Each row below holds a small network's activations on one input, seen along a few directions.
Each table varies a few parts of the input and shows all the possible inputs, shuffled.
A made-up example of a description, with smaller parts first: one of 2 separate values, together with either a single point or one of 9 places around a ring or (one of 5 places around a ring, together with one of 6 places along a line).
Shared parts are said once, and a part with two or three values counts as separate values.
In the rows, 128 means zero.

Other details of the inputs shift rows strongly along two fixed directions, in all tables alike. That doesn't count.
To show where, the next rows are all for the same input, with only those details redrawn:
[148 112 156  79 118 109 108 119 119 109 115 112 161 146]
[194 216  88 216 159 137 189 152 135 129 170 200  97 165]
[195 221  85 219 156 135 192 152 135 135 164 200  92 170]
[147 111 160  77 116 110 106 120 120 107 116 110 163 143]
[169 168 143 144 173 174 122 158 136  59 207 165 161 101]
[171 168 144 146 176 177 122 160 137  55 209 166 163 101]
[193 218  87 215 157 136 191 152 134 132 167 199  94 165]
[147 112 159  78 115 109 107 119 118 109 116 110 164 143]

Table:
x1: [130 102 175  89 119 109 109 132 133 100 114 102 147 149]
x2: [142 129 123 190  50  88 174 119  86 184 100 115  47 195]
x3: [141 146 115 159 205 206 137 146 138 104 180 132 137  32]
x4: [133 167 135 127 137 158 123 169 170  60 235 181 152  87]
x5: [ 95 146 136 162 209 169 159 156 140  81 209 133 156  74]
x6: [107 110 168  88 111  92 105 144 138 101 126  97 139 144]
x7: [126 142 117 159 209 206 134 150 135 101 185 141 136  32]
x8: [135 106 143  55  83 103 107 118 143 120 137 139 160 136]
x9: [145 153 136 139 141 194 102 165 166  67 195 196 111  63]
x10: [160 157 133 148 166 189  92 169 149  71 188 158 115  63]
x11: [132  93 132  96 146 116 121 110 110 116 108  90 178 137]
x12: [143 150  95 159  94  84 141 129 125 196  60 150  53 175]
x13: [ 81  90 128 115 132 133  78 107 117 129  98  92 145 121]
x14: [108 149  69 182 111 103 149  91 115 200  60 116  88 193]
x15: [104 102 151  90 108 130  72 133 123 124 102 121 124 128]
x16: [153 211  77 215 124 164 175 161 158 145 160 240  50 144]
x17: [ 86  60 159 131 112 139 148  99  78 142 133  65 131 103]
x18: [195 221  87 219 158 136 192 153 134 131 168 201  95 165]
x19: [ 70  85 136  97 149 144 111 111 108 152  97 104 146  96]
x20: [103  59 149 136  99 132 122 115  77 117 127  62 128 124]
x21: [134 110 142  75 111  98  94 125 122 123 135 111 164 143]
x22: [ 92  88 143 104 141  98 118 135 127 109 116  73 159 134]
x23: [158 151 120 145  73  72 194 120 153 173  77 164  76 210]
x24: [136 145  88 159 137  81 214  90 103 214  70 126 119 179]
x25: [132 162 153 138 142 165 134 175 177  49 224 179 135  94]
x26: [129 133  69 179 120  87 158 120 115 207  44 127  69 169]
x27: [120  72 181  99  39 128 120 115 109 111 144 107 106 128]
x28: [123 172 135 146 130 209  95 136 165  62 208 188 130  87]
x29: [ 99  93 126  82 150 110 133 101 108 155 126  94 183 114]
x30: [ 94  96 123  98 135  91 108 132 117 122 129  78 177 129]
x31: [166 155  93 143  64  86 164 120 154 199  59 168  40 166]
x32: [182 166  91 148  59  90 172 119 156 205  55 159  41 165]
x33: [111 115 147  80 105  84  94 140 133 116 137  99 154 139]
x34: [161 149 106 169 196 202 111 163 143  77 182 130 136  50]
x35: [154 108 149  82 105 126  82 130 135 127  94  93 118 105]
x36: [ 97 109 152 100 102 125  65 114 127 121 107 116 128 131]
x37: [ 64  91 136 110 142 140 104  93 113 152 103  99 150  98]
x38: [ 90  83 126 107 137 136  86 125 112 131  93  99 144 117]
x39: [ 86  83 134  98 150 136 114 114 113 151  92 100 138  82]
x40: [100 119 148  97  99 135  69 106 126 120 110 108 135 140]
x41: [115  82 152 107 148 114 122 124 124 107 105  79 166 141]
x42: [150 109 162  62  90 115 120 114 142 107 124 138 160 134]
x43: [ 97 150  75 159 126  58 203 110 114 220  91 117 108 173]
x44: [117  93 115  93 140 105 109 117 111 132 125  90 180 136]
x45: [121 159  99 156  56  91 147 102 146 193  69 176  58 187]
x46: [ 67 101 132 106 138 148 108  84 112 153 103  88 156 110]
x47: [121  86 125 101 140 133  92 127 120 129  89  81 139  95]
x48: [ 97  84 160  98 158 121 148 109 120 128 110  85 168 118]
Q: What do these inputs look like to the network?
A: one of 4 places along a line, together with either a single point or one of 5 places around a ring or one of 6 places along a line
Q: The inputs of x16 and x19 match in every part but the place on the line of 4. If x25 is changed in the same way as x16 into x19, which row does it become?
A: x5
Q: The inputs of x41 and x48 match in every part but the place on the line of 4. If x44 is changed in the same way as x41 into x48, which row does it become?
A: x29
Q: Which other rows does x46 become when the place on the line of 6 takes its other values? List them by row number.
A: x3, x7, x19, x37, x39
Q: A walk changes only the place on the ring of 5. It starts at x23 and steps to x42. List the rest of the walk in order.
A: x8, x4, x25

Table:
x49: [151 179  99 144 112 114 135 124 149 161 101 177  99 165]
x50: [179 172 102 150 118 117 135 126 136 158  89 163  92 160]
x51: [147 148 104 183 133  97 169 135 112 150 126 119 110 167]
x52: [115  70 163  74  93  83 117 113 115 136  77  68 136 142]
x53: [171 166 100 157 113 115 137 136 136 150  95 157  84 160]
x54: [123  74 151  72 113  77 108 116 108 137  82  60 165 156]
x55: [111  88 145  44  86  82 104 105 136 149  79 104 149 140]
x56: [ 99  66 133  82 104 124  69  99 116 162  39  78 114 109]
x57: [142 178 121 161 191 176 143 163 159  71 211 186 150  91]
x58: [ 89  90 174  90 155 160  85 135 112  60 197 105 198  88]
x59: [144 145 107 181 135 110 173 129  95 155 126 127 107 169]
x60: [135  91 173  74 143 164  78 152 138  57 176 105 173  60]
x61: [173 181 113 170 210 179 140 158 133  72 208 161 171  96]
x62: [ 99  65 134  75 112 116  99  98 111 175  53  66 126 102]
x63: [ 76  87 150  82 165 190  66 129 139  87 167 108 169  32]
x64: [117  83 186  91 146 184  97 128 120  53 180  95 178  71]
x65: [126 161  95 164 135  93 167 137 129 155 126 138 123 174]
x66: [135 168 101 157 101 110 137 140 148 152 112 163  83 163]
x67: [108  95 143  47 117  75 104  94 117 146  79  87 187 161]
x68: [126 149 108 164 100 113 168 129 124 165 132 163  88 150]
x69: [158 165 136 186 160 205 113 165 129  66 210 176 108  86]
x70: [141 179 110 168 201 170 137 160 145  71 219 174 169 103]
x71: [140 176 119 164 166 180 134 172 159  75 222 182 132  78]
x72: [171 160 106 148 143 108 172 124 134 160  99 149 116 158]
x73: [113  67 171  73  97  97 119 106 100 140  82  76 140 143]
x74: [ 92  90 183  84 137 175  93 123 132  58 189 110 183  75]
x75: [162 154  91 162 149  99 169 131 118 152 110 132 123 172]
x76: [157 158 130 184 155 204 145 152 131  73 220 165 122  71]
x77: [130 164 127 178 150 199 141 147 146  76 232 182 127  77]
x78: [163 161 106 163 108 115 139 144 135 150 101 146  76 161]
x79: [152 140 112 168 107 118 169 131 114 163 123 145  79 149]
x80: [104 155  81 176 129 141 127 119 138 181  90 157  73 130]
x81: [120  70 158  68  75  87 109 115 115 142  81  72 126 133]
x82: [ 93  80 161  71  58 110  85  90 122 139  83 100 126 150]
x83: [154 188 115 149 177 184 132 156 159  79 214 194 148  78]
x84: [ 88  89 172  92 147 169  88 121 116  56 197  98 202  87]
x85: [ 95 151  75 178 162 121 158 115 114 184 102 127 112 144]
x86: [110  94 149  48  77  90  78 107 139 142  65 108 138 153]
x87: [111  94 154  45 107  82 110  97 134 147  72 104 170 147]
x88: [ 97  82 157  57  97  78 113 112 133 141  82  86 153 151]
x89: [ 96  81 148 102 195 184  73 131 110  78 159  75 191  47]
x90: [119 149 115 169 118 111 176 127 122 159 127 157 100 160]
x91: [121 153 112 167 119 100 172 133 138 152 128 147  97 161]
x92: [124 141  88 179 158 134 165 121 117 179  87 125  90 124]
x93: [144 142 106 185 126 118 176 116 102 152 128 122 111 168]
x94: [178 164 100 145 126 110 164 124 134 167 104 154 105 150]
x95: [ 96 148  86 173 152 131 162 119 132 180 100 142  97 126]
x96: [153 150 114 176  92 137 146 118 120 151 110 145  71 160]
x97: [ 98  95 183  83 123 178  52 138 132  56 182 131 161  76]
x98: [154 155 110 174  99 115 140 139 129 147 108 142  69 157]
x99: [170 156  98 149 121 108 164 134 134 159 106 150  96 149]
x100: [157 149 110 164 132 104 173 140 133 153 109 136  99 159]
x101: [127 155 104 163  98 101 165 134 140 161 130 154  85 150]
x102: [131  77 152  57 108  84 117 109 122 140  63  83 152 145]
x103: [ 92  87 159  68  63  90  80 112 130 135  81  94 123 149]
x104: [ 90  94 169  87 155 150  80 141 127  51 195  96 196  86]
Q: What do these inputs look like to the network?
A: one of 2 separate values, together with one of 4 places along a line, together with either a single point or one of 6 places along a line
Q: The inputs of x64 and x74 match in every part but the choice among 2 separate values. If x52 is changed in the same way as x64 into x74, which row does it become?
A: x91
Q: The inputs of x58 and x59 match in every part but the choice among 2 separate values. If x57 is changed in the same way as x58 into x59, which row does it become?
A: x102
Q: Which other rows does x96 become when the place on the line of 4 takes its other values? List them by row number.
A: x64, x76, x93
Q: Which other rows does x50 become when the choice among 2 separate values takes its other values? List them by row number.
A: x49
Q: Which other rows agree with x55 in the choice among 2 separate values and the place on the line of 4? List them by row number.
A: x63, x68, x71, x77, x83, x101
